Each row below holds a small network's activations on one input, seen along a few directions.
Each table varies a few parts of the input and shows all the possible inputs, shuffled.
A made-up example of a description, with smaller parts first: one of 2 separate values, together with either a single point or one of 11 places along a line or (one of 6 places along a line, together with one of 8 places around a ring).
Shared parts are said once, and a part with two or three values counts as separate values.

Other details of the inputs vary at random and push rows far along two fixed directions, the same in every table; ignore that.

Table:
row 1: -10 -20 24 23 -25 24 17 18 -2 -19 -6 32 6
row 2: -7 -20 14 18 -17 1 8 7 2 2 14 15 10
row 3: 5 -8 10 -11 8 -14 23 -3 -17 3 27 -12 -11
row 4: 2 20 -20 -2 8 2 -12 12 10 -13 -11 -7 1
row 5: 1 -3 0 -22 3 -9 3 -13 -1 10 11 -16 -5
row 6: -14 -26 29 20 -9 9 15 11 -5 -7 -3 16 -5
row 7: 1 -16 21 4 -8 1 19 11 2 -2 12 14 -8
row 8: 3 19 -22 11 -20 29 -18 -2 9 2 -32 9 0
row 9: -13 -29 20 25 -12 6 10 7 -7 -3 16 13 6
row 10: 11 -15 8 -8 -6 -19 16 1 -6 3 33 -1 -8
row 11: -6 -11 14 13 -2 -11 10 3 -1 -23 6 19 19
row 12: -6 16 -18 14 -9 22 -28 -12 4 13 -28 -7 9
row 13: 21 25 -28 -52 27 -26 -11 -22 6 35 14 -25 -20
row 14: -17 -18 25 31 -11 11 4 33 4 -37 -5 23 10
row 15: 7 -15 14 -11 11 -19 29 2 -7 5 34 -1 -20
row 16: -10 6 0 10 -17 27 -17 10 16 6 -45 23 10
row 17: -6 7 1 6 -9 24 -8 10 13 4 -30 23 5
row 18: -4 16 -8 4 -4 19 -20 -10 6 10 -38 -10 -7
row 19: 4 22 -20 11 -14 23 -20 -7 0 5 -28 0 -3
row 20: -3 0 6 4 4 -7 3 22 4 -23 14 7 2
row 21: 2 1 0 -23 20 -12 -1 -10 -6 21 4 -16 -8
row 22: -6 -20 14 24 -7 2 19 13 -9 -2 25 21 1
row 23: -5 -19 15 14 -14 6 4 2 -8 -4 6 5 1
row 24: 3 15 -7 0 -15 17 -16 -2 22 11 -36 1 -2
row 25: 3 -1 -1 4 18 -10 9 17 -8 -17 15 -13 -1
row 26: 2 -20 19 -14 -7 -17 20 1 -4 0 26 -2 -2
row 27: 8 25 -30 -1 16 3 -15 -14 2 -6 -26 -7 13
row 28: 4 -11 10 -12 2 -11 26 1 -9 0 30 -1 -9
row 29: 5 4 -7 -21 28 -22 -5 -1 -5 -7 22 -34 -5
row 30: 1 -17 16 -28 21 -33 15 -5 -10 20 34 -14 -11
row 31: 2 11 -12 -2 16 -6 -14 -17 -3 -9 -12 -9 11
row 32: 4 6 -10 0 -7 7 -15 -12 -5 9 -12 -15 -1
row 33: -3 10 -11 18 -7 13 -8 0 -3 7 -7 1 4
row 34: -14 -30 33 28 -14 20 16 13 -15 -18 -5 15 7
row 35: 6 29 -31 -7 11 1 -15 -14 9 -9 -22 0 13
row 36: -1 12 -13 -9 13 -13 -12 -17 4 -7 -3 -6 12
row 37: 3 -17 10 -1 0 -19 17 3 -3 9 42 4 -2
row 38: -4 21 -13 5 2 24 -16 1 2 14 -41 7 1
row 39: 8 -1 0 -13 16 -31 14 -7 -4 -11 30 2 7
row 40: 22 28 -25 -42 23 -24 -7 -26 1 32 12 -39 -25
row 41: -4 18 -18 -9 9 1 -27 0 13 -10 -16 -19 2
row 42: 5 5 -9 0 -21 9 -13 -5 9 5 -16 1 4
Description of these inputs: one of 6 places around a ring, together with either one of 2 separate values or one of 5 places along a line.
- Changing only the place on the ring of 6 turns row 38 into row 17. The same change can be made to row 40. Which row results? => row 7
- Start at row 36 and move only the place on the ring of 6, one step at a time. The first step leads to row 31. Which rows follow, in order? => row 27, row 35, row 39, row 11

Table:
row 43: -10 11 -6 16 12 6 -12 7 9 -23 -27 19 27
row 44: -6 8 -13 23 -16 25 -6 -5 -4 6 -22 3 7
row 45: 16 15 -22 -36 18 -41 -6 0 10 -7 47 -31 2
row 46: -7 -11 25 -4 -3 8 13 16 4 -5 -5 16 -5
row 47: 17 8 -16 -29 35 -46 1 -28 -12 -13 35 -41 -1
row 48: 4 2 1 -3 11 2 9 11 -13 0 3 4 -16
row 49: 13 -11 2 0 -7 -10 18 2 -12 5 33 7 -5
row 50: 4 -7 13 -10 -15 -6 9 -2 9 8 11 6 5
row 51: -5 -8 14 10 -3 5 17 24 3 -10 -3 20 -12
row 52: -10 -13 16 -8 4 -5 1 2 -6 8 -3 -3 -3
row 53: -12 -27 18 13 -20 6 5 -2 -5 2 6 12 9
row 54: 4 32 -30 -1 -14 14 -40 -28 16 23 -38 -17 5
row 55: -9 -20 23 20 6 13 4 7 -10 -5 -4 2 -4
row 56: -11 -13 15 20 9 16 15 11 -19 -7 -2 2 -8
row 57: 12 35 -40 -12 -18 14 -28 -15 31 19 -31 0 0
- What is each input in this table made of? => either one of 3 separate values or (one of 2 separate values, together with one of 6 places around a ring)
- Change only the choice among 2 separate values in row 44. List by row number the other rows that result. => row 56
- Change only the place on the ring of 6 in row 57. List by row number the other rows that result. => row 44, row 49, row 50, row 53, row 54

Table:
row 58: 7 1 2 -29 29 -31 4 -17 -12 2 21 -24 -3
row 59: 5 -6 6 20 -21 7 16 12 3 -11 13 26 6
row 60: -4 -9 7 4 17 -13 14 18 -7 -22 19 11 5
row 61: 14 5 -13 -34 10 -34 2 -10 8 13 37 -13 1
row 62: 6 27 -12 -29 12 7 -11 1 10 26 -26 -15 -24
row 63: 6 5 -3 -26 28 -32 -4 -5 3 -8 26 -26 -3
row 64: -6 24 -22 17 -7 37 -25 -3 -2 -3 -46 -13 1
row 65: -8 -25 16 25 -13 4 10 -5 -12 7 7 12 5
row 66: -9 -20 13 31 -27 20 4 5 -12 -3 1 8 2
row 67: -10 -22 19 11 -13 -7 7 10 8 -18 14 11 11
row 68: -13 -17 17 31 5 13 10 4 -18 -7 -5 11 4
row 69: 11 21 -15 -36 -9 7 -13 -9 19 39 -17 -10 -21
row 70: -6 20 -16 4 -20 30 -33 -17 18 7 -58 8 19
row 71: 5 -3 2 11 9 -7 20 15 -6 -22 14 12 -3
- What is each input in this table made of? => one of 2 separate values, together with either a single point or one of 6 places along a line
- Change only the place on the line of 6 in row 70. List by row number the other rows that result. => row 59, row 61, row 65, row 66, row 67
